A small network was trained on invented records. Each row is its activation on one of them, seen along a few directions.
Here are examples, each followed by its value of one field, PAGEV.
The largest differences between rows may come from other fields.
Random noise pushes rows far along 18 fixed directions. That doesn't count. These rows show it; they differ only by the noise:
[  43 -188  -71 -302   90  127 -102   -8  234 -348 -137  154 -214  289
  156  142  176  155  159  589 -115 -131 -177 -247  133 -542  108 -486
  250 -266  157 -607 -289 -196]
[ 239 -216   56 -488  130 -363    7  163 -214 -279  341  103  408  119
  -47  110    0  247  219 -171 -208  311  198  161 -220  306 -147  226
   -3  -61 -178 -422  593 -255]
[-102  303  573 -280    1  -10  385  183 -104  310 -297  149 -498 -287
  465  207 -115  384  -61 -171  387 -446  101  113   44 -208 -401 -306
 -319  284   69 -484   39  241]
[-158    7 -180 -211   16   51  106  -52  -97  332  -50 -123  126 -262
   70  -15   91   85  -37   25  242  194  158  -23 -181   41 -212  113
   47 -222  137   51   41   81]
[ -68  165   43 -110  272  -90 -138 -338   80  107 -209  170 -240  146
  128  183  252 -225   48   80 -119  417   53 -238 -245 -238 -291  -36
  175 -185   42  168  -38  294]
[ -31 -169  407  231  148   83   55 -157   54 -152  199  489  -13  192
  329  117  120  133  121 -167  358   22  309 -189 -476  174  -79  -42
 -215  209   -9  152  314   56]
[-457   32  102   18   -9  130  347  -95 -248  261   75  208   97 -243
  454 -140 -359  -61 -532 -455  272  -21  -33  223 -172  -55 -285 -285
 -167  313 -211  -99 -139  288]
[ 106  397  462 -156  284   59  351  318  156  284 -140 -282   61   66
  234  254    9  282 -111 -294  418 -233 -127   46 -141  -54 -358 -374
 -155   41 -378  236  118  318]
[ 458  162  185  153   47 -143   67    6 -262 -451  -85 -223  -85  192
  356  140  479  -44   -4 -110 -362 -377 -204   11  -52 -116  -32 -393
 -172  229 -272 -248  -26   -5]
[ -53  124  261   50  428   87 -163  -98  313  154  126    8 -121  309
  170    1 -404    1  154  224   26   90  199   31  206  304 -177    1
    6   22  184  268   -8  153]
[  91  418 -283 -165 -113 -113 -273 -108   64  252   36  -90 -263  -27
  385  103  251 -359  269  396  243  180  242   47  385  -21 -451 -176
   40 -297   76   36  187  290]
[   8  317 -106  159 -279 -232   38   35  -53  219  558   -1 -111  -47
   62  -81  160 -319  480  -96  286 -141  399  -66 -113  236  214  535
  311  232  188    2   35 -132]
[  51  472 -140 -312 -234 -196  -23 -213 -391    5 -154 -100  106  163
   53    5 -245  -13  153 -399  -16  -45 -223  133 -150 -112 -133 -144
 -248  156   81   38 -182  289]
[ 325  -57  453 -100  482 -198  167  255   14  180 -475 -560  -65 -200
 -342   45  198  280  -96  -51 -594  149  -32  157  -10   93 -311  331
    7 -124  -62  220  101   15]
[  98    5 -225  -80  418  177  -51   45  418   32  149 -411  500   12
   99  -64  -28   31 -135  260 -129  265   51   41 -255  309   18  -76
  377 -149 -264   69   20  -15]
[  69  -58  136 -173  203 -234   79   -2  313 -515  140  223 -194 -529
  -64   -2  320  -22  223  -73   29   57   49  118  -73   -1  129  138
 -104  473  143  341  283 -143]
[ -16  221  371  248  -53  216    1 -186  -64  394 -434  -74  -87   88
   66  -33 -116    2 -128 -283  -57  109   46    7 -201   66 -229  110
 -203   96  -87  388   95  481]
[  -7   12 -404 -651 -337 -183  -11   37 -323 -109   75 -104  367 -111
 -188  -75  128 -164   86 -201 -162  349 -326  176   84 -329  -59  -34
  166 -164 -208 -160  182   56]
[ -16  417 -302  295 -485  369    1   81 -227  223  246 -248  342  531
  144   35 -132 -211 -182 -197  168 -311    5 -229   78   80  302   84
   59 -164 -322 -230   84   70]
[ 567  142 -167 -477   34 -188  -24  168  -23 -301    8 -572  288 -275
  -36   80  577  186  372  142 -337  -18  -45   81 -162  170  125   80
  189   21 -110 -282  338 -179]

[ -41   90    6   52  246   30  -74  -58  205 -267    1   73  -25 -713
  189 -162  195  -86 -231   82  156    3  118   -9 -171  -39 -283 -312
 -248  305   87  333  -38  338]
rul
[  32   17  313 -119  -65 -387  -29  117   66   -4  307  197 -177   61
   69 -212 -290 -220  367  -87 -105   -9 -124  346  103 -100  -62 -163
  338  460 -118 -189 -245   67]
tobo
[ -99  -39 -207  -46   82  428 -381 -340 -143   16  165  -20  223  -35
  279 -125   17  -99  -63  412 -234  136  168 -360  -85  179   34 -135
  197 -102  143 -393  -17  268]
vati
[-105 -192  277  -59  453  -36   69 -469 -138 -140  -31  230 -332  182
  331  138  -78  225  215   45 -202  -53   99 -106 -217  250  174  131
   -9  304  517 -233 -180 -230]
rul
[-237   87  -57 -212   86 -253   97 -405 -261  231   78  150 -138   19
   37   39   53 -299  155 -291 -188  352  -69   86 -195  -27   -1  266
  286  133   75   90 -126   33]
nep
[ -18 -143  201  -97  214  184  -64 -176  178 -119 -190   -6  -64 -136
  -19 -133 -136  304  236  183   57  -70  -55   14  -76   30   44 -152
 -155  200  414  336 -212   87]
lini
[ -39 -292  206  197   65  202 -137 -189  273 -211  -67  360 -302  215
  152   64   34   43  203  283  201  -10   17  -23  283   -5   52 -202
 -246    8  208  312  137  -59]
beko
[   3 -118   65 -352 -165  -74  151  180 -246   38  -15   65 -114  169
  -11  218  -65  241  102  -48   19  -89  -41   79  369  -55   32  129
  -91 -189   17 -476  318 -261]
vati
[ 133  -45  -92  226 -389  253 -259  263  326 -621  -53  406   88 -562
 -266  -46  384  -37 -358  105  -23  -60  235 -416 -249 -281  217   35
 -207  127 -262 -244  530  103]
bim
[-192 -230  431 -167  365   29   56 -134 -314 -177  272  353  -56  150
   72  117  -92  257  123 -154  118 -142  -18 -344 -130   53   23  -52
 -162  186  325  -63  -33    0]
bim
[ 379  236 -235  435 -245 -115 -256   50   75 -383 -268  -34   33  116
 -359  146  408 -149  -92  -73  -47    9   69 -250 -121 -115    8  140
 -418 -246 -118  492  242   49]
beko
[ -69 -262 -106  -39  120 -275   31  -30   86  -93  124   26 -277 -344
 -172 -141   66  -99  259  204    9   69   49  336  440  104   11  228
  -50   62  412  385  -74 -334]
nozi
[-137  141  107    2  206   69 -181 -420 -406 -222   36  159 -187  186
  463  -28 -444 -116 -216  -63 -384 -143  -52   50  335  186  -96 -242
 -340  347  228 -323 -134  224]
lini
[ 190 -110    0  -55   47   52 -172 -315  -89   96  -57   11   92  588
  342  158   31   18  253  193 -202  235    3  146  -18  263  -80 -204
  103 -229 -179 -230  190  -38]
seto
[ 204    4 -321  462 -255  286 -202 -119 -230  121   38 -400  211 -312
  330 -266  170  -74 -120  287    4 -190  321  192  182  575 -120  -85
 -327  -58   42   59  139   79]
zemi
[ 124 -252  118  131 -114 -163 -206   29   -3  -29  325  128   42  156
  247 -315 -226  -37  459  224  228   56  283  281  109  212 -319 -147
  -78   96  216  145  -38   43]
nep
[  65 -102  353  144  106  389 -100  122  129  -81 -284   47   32   37
 -355   78 -147  487  -82   88   46 -183  188 -267   58  165   65  235
 -496 -150  241  244  336   38]
ruvul
[ -61 -391   96 -474  137   48    5  -30 -578 -151  -19  -49  375  -21
 -195    6   68  230 -106 -236 -182  274 -260 -104   82  -64 -198  -23
 -246 -219   49   74  280  110]
tobo
[-406  149  -76 -315  157  380  220   98  -73  169  139 -393  167 -420
 -249 -198 -132  -26 -248 -104  101 -268 -440 -149  321 -252  232 -110
  151  118  165  299 -442  189]
zemi
[ 168  152  237  304   44 -162  238   99  104  294 -180 -386 -212   76
 -212    3   90  -41  205 -227   -6 -109  -45  247  116  161   60  389
  -19   98   33  651  -56 -105]
seto
[-204  385 -268  294 -293  382   28 -209  362  103 -278   98  -56   22
  357  -62 -180 -202 -356   44  268 -222 -193   64 -176 -319  141 -556
   36  170 -275  -34 -435  267]
ruvul
[  88  141  164 -270  273 -375  296  163 -127  173  -49 -163 -209    2
  145  259  147   45  -40 -133 -128   16    4  199  101  -13 -274   67
   98  -80 -152 -296   93 -147]
nozi

Here are new rows. What is PAGEV for each?
[-230 -247 -414 -312 -115  309 -183 -339  244 -161 -280  269   15   55
  -37   82  -75   95  -34  341  -51  283 -198 -165  -50 -200  405  -81
  217 -200  155 -311   -7 -164]
tobo
[ -33 -187  129 -203  314  -31  -15   56   68 -118   92    5  286  -62
 -179 -106   47    8  -42  -38 -124  270 -138  -84 -251 -185 -178 -165
  161  -44 -112  215 -103  175]
seto
[-327 -191 -333 -319 -215 -145 -104 -110 -292   -9  391  250  190 -182
  -21 -268 -166 -310   40  -49   57  272 -149   87   87 -193  -57 -115
  243   40   61 -152 -199   73]
bim
[-149 -239  260  -84  230  100  237  -35 -449  122 -189 -124  -69 -247
  -54  129  255   93 -337 -310  -90   65 -228  -43  251   33 -170   99
 -312  -71  -20  328  281   79]
bim
[-136   96 -314 -188  286 -203 -172 -229   96  -28  137   16   34   15
  -89   -1 -164 -217   34   78 -175  391   64  -43  -44  101  -22  215
  201  -76  203  164 -135  -10]
beko
[ 455  229  212   29  -79 -383  -11 -132 -219   17 -266 -156   15  434
 -220  228  202  193  558 -417    8   76   -5   54 -410  231  -51  319
 -276    3   71  529  229    4]
lini
[  89  437 -171 -139   29  102 -196  -23 -218   -6 -102 -380  297  151
  -89 -106 -403   70 -170  -41 -297 -221 -193  -97  -41   -5  -53 -272
  -95  -21   23 -181 -423  320]
zemi
[ 271   45 -227 -179  151 -295 -106  274  205 -321  428  -58  235  -74
 -175   71  466   31  394  289  260  -47  169 -341 -365 -134   -8  -88
  267 -206   92  -23 -112 -176]
beko
[  38  213    6  -31  341  146 -206  -87  341 -250  -34   83  350  -21
 -105  -12 -483  342 -124  -11   -6   82  313 -190 -543  354   13  105
 -272  152  178  103   92  160]
nep
[  22  124 -104  -78   89 -152   51  163  477 -130  -13  -19 -127 -393
  143 -116 -140   30  -17  246  138 -180  -44  222  -85 -131   10 -357
  186  297    0 -207 -400  -53]
bim
[ 292 -314   33 -351 -123 -244  -34  -88 -280 -361 -195 -170   69 -448
 -207 -264  324  396  669   74  104 -134 -206  141 -241 -144  -59 -218
 -294  215  619  368 -314  -37]
tobo
